These are the activations of a small neural network, seen along a few directions. Each row is one input.
Each table varies a few parts of the input and shows all the possible inputs, shuffled.
A made-up example of a description, with smaller parts first: one of 3 separate values, together with either a single point or one of 11 places along a line or (one of 5 places around a ring, together with one of 6 places along a line).
Shared parts are said once, and a part with two or three values counts as separate values.
(in the rows, 128 means zero)

Other details of the inputs shift rows strongly along two fixed directions, in all tables alike. That doesn't count.

Table:
x1: [ 85 152 138 138 203 145 118 156 140 114 170 134]
x2: [187 116 183 128  42 122 115 163 179 127 120  96]
x3: [108 136 165 126 157 127 123 148 132 113 154 127]
x4: [102 165 136 116 168 136 109 161 126 148 151 133]
x5: [120 166 138 138 158 153  85 153 139 124 140 156]
x6: [ 96 163 122 120 170 138 112 162 142 144 155 133]
x7: [ 82 148 159 128 179 137 112 160 141 109 161 135]
x8: [182 120 196 122  37 125 112 163 175 128 115  99]
x9: [106 111  64 114 181 128 165  51  88  96 106 149]
x10: [ 93 151 146 131 198 141 118 147 118 115 159 133]
x11: [174 112 185 107  54 108 138 177 156 155 135  81]
x12: [131  70  77 152  57  88 165  78  97 156  90 119]
x13: [120 166 120 143 172 161  91 151 150 125 145 148]
x14: [127  60  91 169  83  89 176  65  91 125 100 120]
x15: [ 79 167 135 115 171 137 102 170 142 141 150 147]
x16: [155  71  79 175  54 113 143  74 106 136  84 134]
x17: [113 132  55  95 162 126 153  58  74 128  98 163]
x18: [192 110 104 113  82 132 148  67 104 119  78 124]
x19: [128 124 163 130 148 129 133 157 135 120 155 110]
x20: [200 117 189 130  49 128 116 168 167 137 125  90]
x21: [107 130  43 100 164 125 155  60  87 126  96 155]
Each input here is: one of 3 separate values, together with either a single point or one of 6 places around a ring.
Question: Changing only the choice among 3 separate values turns x15 into x8. The same change can be made to x4. Which row results?
Answer: x18
Question: Change only the choice among 3 separate values in x11. List by row number the other rows that result.
Answer: x19, x20
Question: List by row number the other rows that have the choice among 3 separate values in common with x14.
Answer: x1, x3, x7, x9, x10, x19

Table:
x22: [133  94 150 108  86 116 155 126 141 119 133 110]
x23: [ 97 128  30  98 184 119 167  29  77 115  96 147]
x24: [102 225 118 106 241 192  67 166 154 108 156 170]
x25: [144  94 137 135  61 116 132 130 146 134 118 122]
x26: [160  86 140 145  65 123 143 106 144 124 103 120]
x27: [165  98 122 134  83 134 140 120 131 142 108 115]
x28: [157 118 149 116  99 125 155 129 129 126 127  85]
x29: [153 118 177 112  94 121 143 145 122 137 130  92]
x30: [183  94 226 109  44 113 143 195 169 143 144  60]
x31: [167  89 236 124  45 104 143 183 185 121 140  72]
x32: [ 34 182 117 144 236 146  91 168 137 116 185 155]
x33: [174  91 139 145  77 118 130 133 139 129 122 118]
x34: [ 94 164 161 175 175 147  65 194 139 137 177 149]
x35: [113 130  30 101 183 128 177  32  69 125 104 150]
x36: [142 107 129 142  58 111 128 127 143 125 120 110]
x37: [164  92 157 119 101 107 152 130 136 113 135 101]
x38: [140  96 133  94  95 106 159 123 132 128 110 108]
x39: [125 123  22 139 169 147 151  29  74 128  90 156]
x40: [125 116 172 117  83 110 147 146 132 122 134 111]
x41: [ 70 186 137 168 215 161  60 197 128 151 169 159]
x42: [178 107 199 133  23 112 120 199 182 166 142  88]
x43: [208 134 161  68  82 143 124 122 161 114 100 117]
x44: [ 89 176 151 156 165 139  66 196 140 164 174 147]
x45: [149 123 174 105  81 100 150 152 128 147 129 102]
x46: [122 117  41 124 189 137 180  29  69  95 107 151]
x47: [157 100 135  98  98 109 167 121 128 142 117 109]
x48: [124 130  17 133 158 135 158  35  76 139  90 166]
x49: [124 101  55 120 161 121 188  19  83  92  78 143]
x50: [ 47 191  94 161 221 147  67 184 146 138 161 164]
x51: [146  99 114 123  74 114 136 119 141 144 104 120]
x52: [140 105 170 122 100 109 146 125 122 110 118 111]
x53: [ 53 182 147 182 218 154  53 179 140 131 172 171]
x54: [145 102  27 146 149 128 156  25  75 109  83 155]
x55: [ 67 175 165 124 185 126  87 197 144 137 174 133]
x56: [ 70 164 158 163 154 133  66 195 147 140 169 151]
x57: [194 151 163  72  87 156 120 121 136 113 103 126]
x58: [132 101  38 146 139 128 162  20  87 105  69 153]
x59: [138 123 150 134  69 111 119 151 140 149 112 116]
x60: [ 64 181 151 153 243 145  80 194 123 117 192 158]
Question: Changing only one part turns x34 into x33. The same change can be made to x57. Which row results?
Answer: x43
Question: Describe the family of inputs behind these rows.
Answer: one of 3 separate values, together with either a single point or (one of 2 separate values, together with one of 6 places around a ring)
Question: Change only the choice among 3 separate values in x45. List by row number the other rows that result.
Answer: x35, x47
Question: Change only the place on the ring of 6 in x44. List by row number the other rows that result.
Answer: x34, x41, x53, x56, x59
